Each row below holds a small network's activations on one input, seen along a few directions.
In each table, some parts of the input vary, and every possible input appears once, in random order.
Descriptions start from the smaller parts, as in this example, which fits no table here: ring(5) and (point or ring(9) or (values(3) and line(4))).
Shared parts are said once, and a part with two or three values counts as separate values.
(in the rows, 128 means zero)

Other details of the inputs shift rows strongly along three fixed directions, in all tables alike. That doesn't count.

Table:
x1: [135 138 103 144 146 146 116 141 144 119 170 133 109 169]
x2: [161 117 124 158  97  66 146 122  81 144 117 153 141  96]
x3: [158 141 127 175 126  99 161 161 107 123 174 138 142 146]
x4: [121 120  94 176 124  99 143 150 113 149 185 166 169 162]
x5: [147 128 163 124 113  98 152 119 107 131  82 103 136  88]
x6: [ 90 106 151  90  84 115 114 113 150 156 105 136 175 100]
x7: [178 146 164 144  95  54 175 135  92 127 120 111 148  99]
x8: [ 57 104  96  84 147 198  71  95 174 132 137 151 121 144]
x9: [157 142 120 157 102 105 139 197 139 146 187 148 158 177]
x10: [ 91 103  96 135 152 146 113 103 145 107 179 147 125 138]
x11: [140 113  95 173 122 100 129 145 125 132 198 162 160 154]
x12: [178 130 109 210 145  97 165 174  95 110 189 132 138 151]
x13: [160 144 162 126  99  75 160 122 105 135 103 107 147 105]
x14: [136 143 113 146 129 147 124 161 130 143 157 149 137 163]
x15: [138 123  97 168 199 148 142 105 109  71 163 112  73 135]
x16: [114  98 113 126 167 107 136  41  94  86  84 109  83  77]
x17: [132 126  98 154 196 135 137  88 125  62 166 102  65 143]
x18: [106 120 127 118  87 114 122 135 124 175 109 158 170 119]
x19: [105 143 119 124 125 166 112 166 154 154 150 150 156 172]
x20: [134 138 171 111  87 102 146 138 123 154  83 117 162 103]
x21: [ 86 111  97 115 133 173  89 128 156 137 167 165 129 148]
x22: [181 126 145 156 120  98 147 137  87 120 101 119 112  89]
x23: [ 79 111 115  98 133 145 106  91 135 144  93 138 136 116]
x24: [128 126 157 101 122 102 142 113 135 106  98  93 116 101]
x25: [134 143 117 137 117 144 116 167 146 142 173 150 130 168]
x26: [153 132 108 173 158 104 148 131 125  99 179 115 110 160]
x27: [149 129  93 161 184 127 129 103 127  84 163 111  80 158]
x28: [102 140 164  86  85 156 115 161 154 179  88 132 175 121]
x29: [ 92 139 161  62  95 179  96 134 153 165  70 137 137 113]
x30: [108 127 106 137 163 186 108 147 146 122 148 133 119 158]
x31: [ 59 127 130  94 151 220  97 143 170 129 127 127 123 143]
x32: [155 137 158 125  92 111 140 150 113 157  92 126 149 102]
x33: [132 139 165 103  71  99 133 176 152 167 112 124 181 134]
x34: [134 133 129 102 156 132 125  73 121 102  86  96  91 109]
x35: [164 119 135 139 148 121 137 102  96 101  79 100  91  84]
x36: [168 137 166 128  85  95 144 152 100 153  89 130 143  89]
x37: [ 81 136 133  97 116 165 110 169 184 150 157 131 158 176]
x38: [114 135 134  79 145 165 104  82 133 114  83 113  82 107]
x39: [106 123 144  66 132 158 100  96 153 116  71 106  87 105]
x40: [158 128 118 120 174 121 131  54  99  77  86  91  57  96]
Description of these inputs: line(5) and (values(2) or line(6)).
Question: Changing only the line(5) part turns x15 into x32. The same change can be made to x3. Which row results?
Answer: x14
Question: Changing only the line(5) part turns x36 into x28. The same change can be made to x25. Which row results?
Answer: x27
Question: Which other rows does x7 become when the line(5) part takes its other values? List them by row number.
Answer: x13, x34, x38, x40
Question: Which other rows does x6 become when the values(2) part takes its other values? List them by row number.
Answer: x4

Table:
x41: [ 70 116  67 141 172 211  91 131 153 139 174 172 114 191]
x42: [202 110 116 196 104  25 162 131  70 131 152 146 160 106]
x43: [125 103 173 125  80  84 144 127  99 159  54 123 179  66]
x44: [152 127 111 155 135 128 111 162 151 128 166 127 119 174]
x45: [167 143 150 116 124 106 138 101 111 132  66  93 108  92]
x46: [116 130 127 159 116 136 147 187 127 160 173 161 176 164]
x47: [144 133 114 142 176 136 143 105 121  68 154 104  78 149]
x48: [ 80 122 129  86 117 162 102  83 140 152  87 138 122 107]
x49: [ 79 116 150  78 131 152 110  67 151 108  86 112 112  91]
x50: [120 137 133 101 139 165 109 120 144 140  60 111 120 117]
x51: [127 118 159 135  88  86 143 116 100 146  94 120 167  74]
x52: [142 102  99 152 174 113 144 104 120  76 158 108  78 128]
x53: [117 133 109 141  88 125 125 182 143 183 189 181 195 168]
x54: [180 113 122 187 147  58 174 101  81  89 149 117 119  95]
x55: [150 110  96 143 148 109 132 110 122 102 154 134  96 136]
x56: [104 148 192  77  66 118 134 145 154 158  99 124 173 115]
x57: [158 118  84 151 171 112 141  92  96  94 150 126  96 130]
x58: [177 124 105 182  99  60 146 145  99 127 183 161 165 137]
x59: [187 118 179 121 127 131 127 106  78  92  44 104  64  16]
x60: [187 129 124 174 167  98 162 120 104  87 141  92 101 126]
x61: [ 86 104  81 134 192 175  99  82 145  75 173 131  96 144]
x62: [120 149 163  73  86 134 113 139 148 155  92 124 145 132]
x63: [ 72 108 136  87 123 162  97 112 156 145 107 130 160 108]
x64: [ 69 115 103 137 165 195 109 136 151 132 153 155 129 160]
x65: [143 143  99 157 159 151 116 142 149 115 187 134 110 192]
x66: [ 95 132 100 120 125 157 102 124 157 135 169 164 140 162]
x67: [ 86 111 120  93 127 148  97  74 126 139  84 129 121  98]
x68: [145 148 150  97 118 114 139  98 105 127  61  99 103  88]
x69: [133  95  80 174 164 120 122 109  94 117 141 147 112 139]
x70: [152 153 146 155  73  85 148 198 111 189 142 167 190 149]
x71: [139 132 177 100 103  89 151 115 117 135  79 105 142  82]
x72: [ 61 137 134  44 144 196  78  77 176 122  93 125  91 132]
x73: [201 146 156 178 112  63 180 147  91 127 120  93 137 100]
x74: [108 137 100 120 124 155 114 145 153 137 182 163 143 176]
x75: [142 148 133 135  98 103 136 167 125 165 162 154 166 154]
x76: [153 153 121 142 121 119 130 168 125 143 162 140 146 163]
x77: [ 94 163 105 125 117 188 104 216 164 180 166 173 177 202]
x78: [ 90 147 176  86  72 172 118 192 172 191  78 124 200 133]
x79: [156 135 112 162 179 126 153 124  97  84 122 106  93 128]
x80: [128 135 186  55  57 192  82 157 134 180  42 150 127  62]
x81: [ 96 129 120  88 134 161 113  86 128 135  96 128 105 122]
x82: [175  94 111 180 162  62 164  84  94  62 137 100  78  91]
x83: [140 100 166 119  74  61 140 132 122 143  90 118 166  64]
x84: [119 133  85 141 214 180 122 116 133  68 176 106  75 167]
x85: [100 119 139  82 153 147 123  64 137  92  95  97  90  97]
x86: [122 147  96 152 186 169 132 136 124  92 176 115  90 168]
x87: [ 66 131  99 113 175 204 110 121 153 118 170 138 110 168]
x88: [121 139 154 106 144 117 140  78 112 106  76  90  91  77]
x89: [161  94  88 167 144  83 124 117 113 105 159 143 116 125]
x90: [131 139 105 139 122 139 112 186 156 138 184 146 135 192]
x91: [154 154 161 151  73 109 146 217 153 172 181 139 201 173]
x92: [164 135  97 162 181 137 126 121 120 104 161 118  98 166]
x93: [156 145 169 113  77  70 152 110  93 154  71 116 134  81]
x94: [110 132 129 130 128 162 106 170 174 126 154 112 128 167]
x95: [ 88 113 144  73 158 154 110  77 157  86  79  86  72  97]
x96: [150 135 117 178 158 109 161 134  95 104 144 124 113 135]
x97: [ 87 125 137  75 116 159  93 118 173 143 109 131 112 138]
x98: [ 95  96 122  82 140 144 101  61 152 109  77 112  82  91]
x99: [144 140 139 148  63  96 145 197 115 195 138 170 203 151]
x100: [112 131 120 127 135 142 134 149 140 136 168 135 153 150]
x101: [184 127 136 203 114  42 185 124  68 115 149 125 138  99]
x102: [103 138 182  76  59 130 124 183 165 169  98 119 176 128]
Question: Changing only one part turns x58 into x61. The same change can be made to x53. Which row results?
Answer: x54
Question: Describe the family of inputs behind these rows.
Answer: values(2) and (point or (line(5) and line(6)))
Question: Which other rows does x84 become when the line(6) part takes its other values? List them by row number.
Answer: x54, x60, x63, x71, x100
Question: Which other rows does x76 become when the line(5) part takes its other values? List them by row number.
Answer: x62, x68, x77, x90
Question: Which other rows does x44 become when the line(5) part takes its other values? List them by row number.
Answer: x45, x50, x65, x92
Question: Which other rows does x95 become when the line(6) part takes its other values? List them by row number.
Answer: x52, x82, x83, x94, x102
